A small network was shown many inputs. Here are its activations along a few directions, one row for each input.
Each table varies a few parts of the input and shows all the possible inputs, shuffled.
Descriptions start from the smaller parts, as in this example, which fits no table here: line(4) and (point or line(11) or (values(3) and ring(5))).
Shared parts are said once, and a part with two or three values counts as separate values.

Rows:
r1: [-16 -12 -14  59 -19 -51  23   0 -17 -36  38 -40]
r2: [ 24  16  53 -55 -28  35 -26 -15  12  16 -51  -2]
r3: [-22 -25 -40  34 -15 -72  16   8  -5 -51  32   7]
r4: [ 23  16  60 -42 -21  41 -26   3  -5  39 -39 -25]
r5: [-19  -8 -38  49  -2 -57  15  11 -18  -8  36 -43]
r6: [  8  25  15 -22  52 115  23 -10  33  30 -26  78]
r7: [ 19  26  42 -61  -7  35 -18  15  -2  60 -27 -25]
r8: [ 22   6  36 -70 -12  23 -37   3   3  26 -46  21]
r9: [-23 -15 -46  33   4 -62   1  18  -8 -25  38 -15]
r10: [ 14   5  14 -64  12  23 -54   2   1  42 -25  -3]
r11: [-17 -14 -53  84  56  24  68 -11  19 -46  48  61]
r12: [-13 -20 -28  54 -21 -55  15 -22 -14 -45  22 -14]
- What is each input in this table made of? => values(2) and (point or ring(5))
- Changing only the values(2) part turns r2 into r12. The same change can be made to r7. Which row results? => r5
- Change only the values(2) part in r6. List by row number the other rows that result. => r11

Rows:
r13: [  6  18  29 -47  -5   1 -23 -25   3  29 -20 -55]
r14: [ 21 -10   2 -26 -27 -17 -29 -37   6 -12 -37  -7]
r15: [ -6  -4 -25 -41  14 -13 -36  60  -6  25  21  21]
r16: [ 9 30 26 18 30 53 50  8 13 21  5 26]
r17: [-22 -27 -20 108 -21 -70  18   8 -38 -71  80 -45]
r18: [ -5 -19 -19  12  18  29   4 -22  16 -31 -18  42]
r19: [  6   3   8 -59   3 -27 -37  -9   7   9 -22 -36]
r20: [ 22  -7  22 -23 -40  14  -5 -42  -1   2 -43 -33]
r21: [ 12  17 -15  13  46  47  35 -15  14  15  -5  21]
r22: [ 12   2  39  24  -5  57  43  -9  -4  -6 -21  31]
r23: [ -5 -18   1   3   2   3 -10   7  -3 -40  -9  78]
r24: [-10  13 -27 -25  32   5 -45  17  18  39  21  -7]
r25: [ -43  -35  -74   78  -19 -110   36   -8   10  -47   74  -18]
r26: [-38 -19 -67 118  13 -74  50   2 -35 -49  39 -64]
r27: [ -5   2 -21   0  34   0   8  24  13 -18  13  74]
r28: [-11   9 -35   4  42  30   8  -1  29  -9   2  39]
r29: [ -3  24  25 -19  11  39   3  37 -10  74  15 -23]
r30: [ -2  13  -1 -19  35  27 -23   4  11  61  14 -36]
r31: [ 14 -14  18 -32 -51 -31 -32  14  -9 -31 -29  25]
r32: [-11  -1   8 -66 -37 -41 -51  30 -20   2 -10   4]
r33: [ 29  -1  60 -18 -54  22  16 -13  -9   8 -38 -26]
r34: [ 27  28  64 -31 -28   1   1   1 -19  42 -18 -40]
r35: [  2   0   1  29   9  57  16 -33  14 -13 -13  28]
- What is each input in this table made of? => values(3) or (line(4) and ring(5))
- Change only the ring(5) part in r18. List by row number the other rows that result. => r14, r19, r24, r28

Rows:
r36: [-18 -34 -79  72  17 -60  44  28   1 -52  55 -57]
r37: [ -7  -7  72 -15 -77  -5  -2   8 -36 -44 -43 -18]
r38: [  37   17   13 -120   27   36  -35  -32   13  107  -66   -9]
r39: [-10 -22 -54  -1  22 -74 -46  47 -13 -27  34  87]
r40: [  8   9 -38 -24  77  41 -27  46  41  86  17  60]
r41: [-37 -10   9  91 -34 -71  42 -39 -60 -44  38 -84]
r42: [-22  -1 -47  44  47  49  57  20  48 -59  -7  70]
r43: [ -16   -3   61  -14  -82 -100   -3  -24  -59   18    7  -98]
r44: [-32  24 -42  28  86  68  55  -5  25  26  54  34]
r45: [ -16  -30   12  -65  -23 -106 -101  -26   -5   43    5 -108]
r46: [ 13 -34 -56  54  11 -16  58  -6  21 -81  46  29]
r47: [ 23  -5  26  76 -18  83  59 -50  -2 -19 -13  25]
r48: [ 19  60 111 -60  -8  41  44 -21  -3  94 -42 -19]
r49: [  3  17  28  74  18 119  56 -33  -3  37  -5 -22]
r50: [-14  -3 -59  28  33 -81 -82  88   8 -23  71 -30]
r51: [ 14 -17  -6 -80 -32 -53 -85 -20  -8 -20 -43 -11]
r52: [ -4 -28  17  79 -41  -4  56 -44 -26 -64   6  -3]
r53: [  8   9  91 -48 -59  86   3   2   0   7 -53  19]
r54: [ 58  44   5 -99 -12  47 -70  -5  26  15 -56  32]
r55: [ -7  14 -64 -20  46   0 -22  66  31   1  -4 103]
- What is each input in this table made of? => line(4) and ring(5)
- Change only the ring(5) part in r36. List by row number the other rows that result. => r41, r43, r45, r50
- Start at r42 and move only the ring(5) part, one step at a time. The first step leads to r55. Which rows follow, in order? => r54, r53, r47
